A small network was shown many inputs. Here are its activations along a few directions, one row for each input.
Each table varies a few parts of the input and shows all the possible inputs, shuffled.
A made-up example of a description, with smaller parts first: values(3) and (point or line(11) or (line(6) and ring(8))).
Shared parts are said once, and a part with two or three values counts as separate values.

A family of inputs:
row 1: .01 .07 .07 -.17 .24 -.20 .01 .17 .06 .12 -.08 -.16 .07 .46 -.03 -.02
 .17 .18 -.14 -.02
row 2: .25 .23 -.11 .20 -.68 -.06 -.06 -.65 -.84 .24 .00 .10 .22 -.17 .34 -.12
 .00 -.01 .35 .02
row 3: -.24 .12 .01 .08 .09 .18 .11 .12 -.02 -.18 .03 .00 -.02 .05 -.26 .02
 -.40 -.09 -.34 -.10
row 4: -.19 .02 .08 -.04 .11 .10 -.06 .05 .15 -.15 .11 .19 -.16 -.02 -.26 .07
 -.01 .02 -.34 .07
row 5: .28 -.29 -.07 -.31 .10 -.14 .13 .14 .28 .00 .00 .01 -.22 -.03 -.05 .01
 .30 .16 -.08 -.08
row 6: -.13 .12 .12 -.06 .19 -.03 -.07 .03 .10 .03 -.04 -.21 .17 .45 -.17 .00
 -.12 -.05 -.20 -.12
row 7: .03 -.14 -.04 .10 -.14 -.11 .04 -.55 -.40 .00 -.08 -.18 .19 -.28 .31 .01
 -.18 .34 .75 .34
row 8: -.04 -.11 -.13 .02 -.08 -.07 .07 -.51 -.41 .07 -.04 -.15 .16 -.28 .36
 .07 -.17 .22 .83 .38
row 9: .29 .28 -.04 .16 -.68 -.02 -.10 -.54 -.81 .17 .09 .14 .15 -.24 .35 -.25
 .05 -.08 .42 -.14
row 10: .05 -.04 -.01 .15 .12 .03 .01 .18 .33 .00 .01 -.25 .02 .24 -.07 -.02
 -.06 -.27 -.07 -.14
row 11: -.16 .05 .07 -.03 .20 -.04 -.08 .10 .24 -.13 .00 .34 -.10 .03 -.19 .14
 .09 .09 -.28 .01
row 12: .11 -.16 -.04 .06 .12 -.07 .06 .12 .19 -.02 .10 -.22 -.06 .24 -.08 -.03
 -.07 -.11 -.09 -.09
row 13: .11 -.15 -.01 .08 -.11 -.10 .04 -.44 -.45 .09 -.03 -.17 .17 -.37 .19 .02
 -.19 .26 .79 .31
row 14: .00 -.05 .00 -.05 .21 -.10 .02 .01 .00 .01 .07 -.19 .08 .38 -.17 -.04
 -.11 .06 -.20 -.11
row 15: .13 -.10 .06 -.17 .26 -.32 .07 .12 .00 .16 -.02 -.19 -.08 .36 .01 -.02
 .15 .25 -.13 -.07
row 16: -.23 .04 -.03 .25 -.01 .27 .05 .38 .20 -.14 -.11 -.08 -.13 -.10 -.15
 -.04 -.32 -.37 -.20 -.11
row 17: -.38 .18 .02 .18 .04 .29 -.07 .32 .20 -.10 -.17 -.02 -.01 -.04 -.20 -.04
 -.44 -.27 -.30 -.15
row 18: -.32 .05 .07 .06 .05 .22 -.18 .25 .33 -.06 -.03 .16 -.06 -.11 -.20 -.03
 -.04 -.14 -.31 .01
row 19: .24 .23 -.09 .13 -.64 .03 -.10 -.63 -.86 .24 -.05 .12 .30 -.14 .45 -.03
 -.02 -.09 .33 .14
row 20: .27 .38 -.07 .09 -.55 .08 -.14 -.49 -.81 .12 .11 .19 .20 -.26 .52 -.28
 .11 -.23 .43 -.15
row 21: .02 -.20 -.02 -.06 .09 .06 .00 .18 .28 -.15 .11 .16 -.25 -.14 -.15 .21
 .25 .02 -.22 -.06
row 22: -.10 .14 .09 .06 .14 .03 -.07 .14 .30 .02 -.09 -.22 .14 .37 -.11 .00
 -.12 -.24 -.11 -.15
row 23: -.17 -.04 .07 .01 .15 .03 -.09 .23 .33 -.11 .03 .29 -.02 -.06 -.14 .11
 .16 -.03 -.25 -.04
row 24: .12 -.05 .01 -.20 .14 -.06 .09 .20 .34 .04 -.07 .13 -.02 .07 -.05 -.04
 .24 .11 -.09 -.05
row 25: -.38 .23 .07 .08 .08 .26 -.05 .17 .07 -.10 -.10 .02 .04 .05 -.26 -.02
 -.47 -.12 -.37 -.13
row 26: .11 -.03 .03 -.24 .20 -.16 .09 .11 .20 .02 -.10 .08 -.11 .17 -.07 -.04
 .21 .20 -.16 -.02
row 27: -.20 -.10 .03 .12 .00 .22 -.06 .29 .33 -.13 .05 .08 -.15 -.22 -.15 .00
 .11 -.23 -.26 .00
row 28: .07 -.12 -.10 .05 -.07 -.07 .06 -.43 -.46 .13 -.01 -.17 .17 -.37 .22 .06
 -.18 .19 .84 .34
row 29: .06 .07 .04 -.07 .16 -.14 .02 .29 .24 .08 -.01 -.16 .12 .36 .03 -.02 .19
 .04 -.09 -.02
row 30: .23 -.20 -.05 -.20 .09 -.03 .13 .22 .36 .06 .00 .06 -.10 -.02 -.04 .00
 .31 .07 -.08 -.08
row 31: .20 -.14 -.05 -.32 .19 -.24 .10 .06 .14 -.02 -.07 .02 -.20 .09 -.10 .00
 .24 .24 -.15 -.04
row 32: -.13 -.13 .03 .03 .01 .16 .01 .18 .26 -.18 .11 .11 -.25 -.19 -.20 .05
 .11 -.15 -.26 .05
row 33: .19 -.08 .02 -.05 .12 -.15 .09 .31 .30 .13 .08 -.20 .00 .19 .08 -.01 .19
 .05 -.08 -.07
row 34: .25 -.19 .03 -.17 .14 -.27 .12 .22 .20 .14 .08 -.23 -.13 .19 .08 .00 .17
 .15 -.08 -.07
row 35: -.04 -.03 -.01 -.08 .19 -.07 -.05 .05 .20 -.16 .05 .24 -.22 -.02 -.20
 .18 .13 .13 -.28 .00
row 36: -.03 -.14 -.08 .05 -.15 -.10 .05 -.56 -.38 -.01 -.09 -.18 .18 -.25 .37
 .06 -.18 .33 .80 .38
row 37: .23 .32 -.08 .05 -.51 .08 -.13 -.54 -.83 .16 .03 .17 .29 -.21 .58 -.14
 .05 -.26 .39 .05
row 38: -.16 -.02 -.05 .18 .01 .21 .17 .28 .10 -.21 .00 -.05 -.17 -.06 -.20 .01
 -.32 -.28 -.21 -.08
row 39: -.04 -.16 .02 .03 .09 .11 -.02 .28 .33 -.12 .10 .16 -.13 -.15 -.11 .17
 .27 -.07 -.21 -.08
row 40: -.30 .11 .12 -.01 .11 .17 -.19 .13 .21 -.07 .02 .22 -.09 .04 -.25 .02
 -.09 .00 -.35 .07
The inputs of row 24 and row 30 match in every part but one. If row 29 is changed in the same way as row 24 into row 30, which row does it become?
> row 33
The inputs of row 34 and row 1 match in every part but one. If row 5 is changed in the same way as row 34 into row 1, which row does it become?
> row 26
What do these inputs look like to the network?
> ring(5) and (values(2) or ring(6))
Change only the ring(5) part in row 3. List by row number the other rows that result.
> row 16, row 17, row 25, row 38
Change only the ring(5) part in row 6. List by row number the other rows that result.
> row 10, row 12, row 14, row 22

A family of inputs:
row 41: .02 .02 .03 -.18 -.08 -.06 .26 -.07 -.37 .30 -.21 -.19 .29 -.16 .34 -.02
 -.32 .35 .50 .16
row 42: .09 -.14 -.05 .02 .02 -.33 .06 -.36 -.50 .08 -.15 -.33 .03 .06 .18 -.09
 -.14 .35 .47 .11
row 43: .31 .31 -.09 .16 -.31 -.04 -.18 -.33 -.20 .19 -.04 .29 .35 -.13 .20 .05
 .17 -.03 .41 .05
row 44: -.01 .23 .04 -.02 .20 -.04 -.03 .45 .42 .00 -.18 .10 -.04 .36 .01 -.10
 -.01 -.24 -.51 -.16
row 45: .18 -.21 .14 -.07 .22 -.19 .08 .46 .43 .10 .16 -.19 -.18 .23 -.11 .04
 .39 -.04 -.20 -.13
row 46: -.04 -.13 -.25 .32 -.46 .42 .17 -.32 -.28 -.16 -.12 -.36 .06 -.41 .18
 -.09 -.52 -.44 .47 .21
row 47: .25 -.32 -.10 -.15 .38 -.15 .27 .41 .28 -.12 .24 -.06 -.15 .16 -.11 .23
 .31 .05 -.26 -.12
row 48: .05 -.03 .12 -.04 .09 -.03 -.14 .52 .52 .26 .08 -.16 .00 .29 -.10 -.21
 .40 -.08 -.28 -.13
row 49: .04 .22 -.03 .12 -.47 .07 -.20 -.28 -.60 .06 -.02 .33 -.10 -.39 .20 -.02
 .14 -.12 .04 -.08
row 50: -.43 .09 .20 .06 .13 .29 .12 .22 .01 -.19 .00 .19 -.02 .23 -.45 -.05
 -.36 -.45 -.66 -.41
row 51: .16 .07 .08 -.01 -.33 -.03 -.21 -.44 -.28 .06 .06 .09 .33 -.03 .33 .02
 .29 .09 .13 .05
row 52: .19 -.01 -.17 -.12 -.12 -.15 -.09 -.57 -.31 .13 .07 -.04 .12 .21 .27 .08
 .11 .08 .28 .10
row 53: .00 -.37 .12 .00 .32 -.28 .19 .29 .62 -.18 .17 .03 -.29 -.08 -.25 .01
 .20 .45 .07 -.01
row 54: .23 -.05 -.05 -.16 -.01 -.26 .12 -.50 -.46 .16 .03 -.15 .06 .22 .12 .01
 .01 .17 .37 .20
row 55: -.22 -.21 .00 -.43 .54 .09 .03 .25 .64 -.18 -.30 .20 -.17 -.26 -.25 .08
 .06 .26 .05 .16
row 56: -.10 .48 -.01 .08 .05 .13 -.17 .46 .41 -.02 .02 .04 -.01 .32 -.28 -.21
 -.18 -.08 -.56 -.37
row 57: -.65 -.09 -.03 .29 .30 .32 -.27 .05 .39 -.36 .02 -.08 -.12 -.05 -.49 .49
 -.49 -.04 -.39 .33
row 58: -.06 .15 .05 .12 -.47 .25 -.02 -.25 -.72 -.13 .17 .27 -.19 -.59 .23 -.20
 -.07 -.27 .08 .04
What do these inputs look like to the network?
> values(2) and (point or line(8))
The inputs of row 52 and row 45 match in every part but the values(2) part. If row 58 is changed in the same way as row 52 into row 45, which row does it become?
> row 50
Change only the values(2) part in row 57. List by row number the other rows that result.
> row 46

A family of inputs:
row 59: .30 .04 -.10 .08 -.47 -.10 .03 -.43 -.59 .20 .02 -.13 .16 -.22 .39 -.16
 .00 .01 .54 .04
row 60: .30 .06 -.13 .09 -.34 -.06 .01 -.50 -.62 .11 .01 -.01 .20 -.16 .43 -.09
 .00 -.06 .60 .05
row 61: -.10 -.01 .02 .03 .16 .03 .04 .22 .25 -.11 .01 -.03 -.10 .21 -.28 .05
 -.11 -.10 -.43 -.09
row 62: -.07 -.09 .05 -.08 .26 -.05 .04 .32 .34 -.07 .07 -.02 -.19 .14 -.16 .03
 .08 .04 -.31 -.04
row 63: -.01 -.15 .01 -.15 .25 -.04 .08 .26 .36 -.09 .04 .12 -.25 .03 -.26 .10
 .06 .11 -.34 -.09
row 64: -.03 -.11 .02 -.13 .23 .02 .06 .26 .44 -.10 -.04 .08 -.10 .07 -.21 .02
 .16 .07 -.27 -.05
row 65: -.07 -.03 .06 -.09 .25 -.04 -.03 .29 .46 -.03 -.05 .00 -.06 .18 -.13 .00
 .14 .00 -.21 -.04
row 66: .06 .04 -.07 .07 -.20 -.02 -.01 -.53 -.55 -.01 .02 -.08 .23 -.23 .34 .02
 -.17 .05 .70 .22
row 67: .32 .01 -.15 .11 -.41 -.10 .01 -.48 -.59 .15 .05 -.10 .19 -.19 .39 -.15
 -.01 -.04 .60 .02
row 68: .14 .16 .00 .12 -.41 -.08 -.08 -.49 -.58 .13 .01 .09 .18 -.17 .26 -.07
 .01 .11 .43 .10
row 69: .11 -.04 -.04 .13 -.26 -.04 -.02 -.58 -.53 .05 .00 -.15 .21 -.29 .29 .00
 -.19 .08 .74 .22
row 70: -.07 -.08 .06 -.03 .24 -.01 .04 .33 .29 -.04 .08 -.11 -.05 .25 -.18 .07
 .03 .01 -.35 -.08
row 71: -.02 -.09 .02 -.15 .26 .00 .08 .27 .38 -.10 .02 .11 -.16 .03 -.24 .04
 .07 .09 -.31 -.08
row 72: .11 .18 .00 .06 -.39 -.08 -.10 -.45 -.57 .10 -.03 .13 .18 -.15 .32 -.04
 .03 .10 .32 .08
row 73: -.14 .01 .03 -.01 .19 .05 .04 .24 .21 -.12 -.01 -.03 -.15 .19 -.29 .00
 -.14 -.07 -.42 -.14
row 74: -.14 .05 .03 -.02 .14 .11 -.01 .22 .37 -.06 -.08 -.01 -.04 .21 -.23 -.01
 -.10 -.10 -.33 -.14
row 75: .29 .13 -.08 .02 -.37 -.05 .04 -.40 -.63 .16 -.04 .00 .16 -.15 .44 -.10
 .03 -.03 .48 .07
row 76: -.16 .05 .04 -.04 .17 .09 .02 .24 .27 -.10 -.06 .00 -.11 .18 -.26 -.04
 -.15 -.08 -.36 -.17
row 77: .03 .03 -.06 .09 -.31 -.04 .01 -.42 -.58 .17 -.11 -.07 .18 -.28 .31 -.04
 -.19 .17 .57 .29
row 78: -.13 .01 .07 -.07 .30 -.03 .02 .32 .30 -.02 -.04 -.06 -.07 .20 -.20 -.01
 -.01 -.02 -.27 -.14
row 79: -.05 -.10 .05 -.05 .24 -.05 -.02 .29 .45 -.02 .00 -.04 -.10 .19 -.13 .08
 .17 .01 -.24 -.01
row 80: -.11 -.05 .07 -.05 .28 -.02 .06 .33 .25 -.06 .04 -.08 -.09 .22 -.20 .01
 -.01 .01 -.34 -.11
row 81: -.18 -.05 .05 .09 .08 .15 -.01 .32 .39 -.09 .04 .09 -.10 -.02 -.17 .07
 .04 -.21 -.32 -.05
row 82: -.06 -.15 .04 -.05 .22 -.04 .02 .29 .37 -.07 .08 -.06 -.18 .18 -.14 .07
 .15 .05 -.31 -.01
row 83: .09 -.06 -.04 .15 -.35 -.05 -.01 -.49 -.54 .15 -.07 -.15 .17 -.31 .28
 -.06 -.21 .18 .66 .27
row 84: -.17 .00 .02 .06 .15 .15 -.03 .34 .29 -.15 .04 .08 -.20 -.06 -.22 .05
 -.01 -.14 -.35 -.10
row 85: -.01 -.19 .00 -.14 .21 -.04 .06 .23 .38 -.11 .01 .07 -.23 .06 -.27 .14
 .15 .08 -.32 -.06
row 86: -.19 -.01 .05 .03 .09 .19 -.03 .33 .41 -.10 .00 .11 -.07 -.03 -.17 .01
 .00 -.18 -.28 -.10
row 87: .13 .14 -.05 .08 -.34 -.02 -.10 -.58 -.61 .14 .09 .09 .21 -.16 .25 -.08
 .02 .07 .49 .12
row 88: -.09 .02 .06 -.06 .26 -.01 -.03 .31 .40 .02 -.07 -.06 .01 .24 -.16 .03
 .03 -.02 -.23 -.12
row 89: -.05 -.04 .06 -.03 .25 -.03 -.02 .32 .38 .02 .00 -.10 .01 .26 -.16 .09
 .05 -.02 -.28 -.08
row 90: -.02 -.18 .01 -.13 .21 -.02 .05 .24 .43 -.09 -.03 .06 -.15 .08 -.22 .09
 .20 .06 -.27 -.05
row 91: -.16 -.04 .03 .10 .11 .14 -.02 .32 .32 -.12 .07 .08 -.16 -.04 -.21 .10
 .02 -.18 -.37 -.05
row 92: .02 .09 -.10 .03 -.23 -.02 .02 -.43 -.58 .08 -.05 -.04 .21 -.23 .33 -.01
 -.16 .09 .59 .27
row 93: .09 .17 -.04 .01 -.32 -.03 -.12 -.50 -.60 .12 -.01 .13 .20 -.16 .35 -.04
 .03 .06 .31 .12
row 94: -.10 .01 .03 .02 .13 .06 .00 .22 .35 -.06 -.03 -.03 -.04 .23 -.24 .04
 -.09 -.12 -.37 -.09
row 95: .12 .14 -.02 .00 -.30 -.01 -.14 -.53 -.60 .14 .05 .10 .20 -.15 .29 -.08
 .04 .02 .38 .13
row 96: .28 .13 -.07 .01 -.44 -.06 .05 -.37 -.62 .19 -.02 -.07 .15 -.19 .41 -.13
 .02 .01 .45 .07
row 97: -.08 -.02 .06 -.10 .28 -.05 .01 .32 .37 -.06 -.01 .02 -.11 .13 -.16 -.01
 .07 .01 -.25 -.06
row 98: -.18 .02 .03 .01 .14 .19 -.04 .35 .33 -.15 .00 .10 -.14 -.06 -.20 -.01
 -.03 -.13 -.31 -.12
What do these inputs look like to the network?
> ring(5) and (values(3) or line(5))
The inputs of row 64 and row 71 match in every part but the ring(5) part. If row 66 is changed in the same way as row 64 into row 71, which row does it become?
> row 92
The inputs of row 78 and row 89 match in every part but the ring(5) part. If row 93 is changed in the same way as row 78 into row 89, which row does it become?
> row 87
Which other rows agree with row 77 in the ring(5) part? List them by row number.
> row 62, row 63, row 72, row 73, row 80, row 84, row 96
Change only the ring(5) part in row 82. List by row number the other rows that result.
> row 62, row 65, row 79, row 97
Change only the values(3) part in row 66. List by row number the other rows that result.
> row 60, row 95
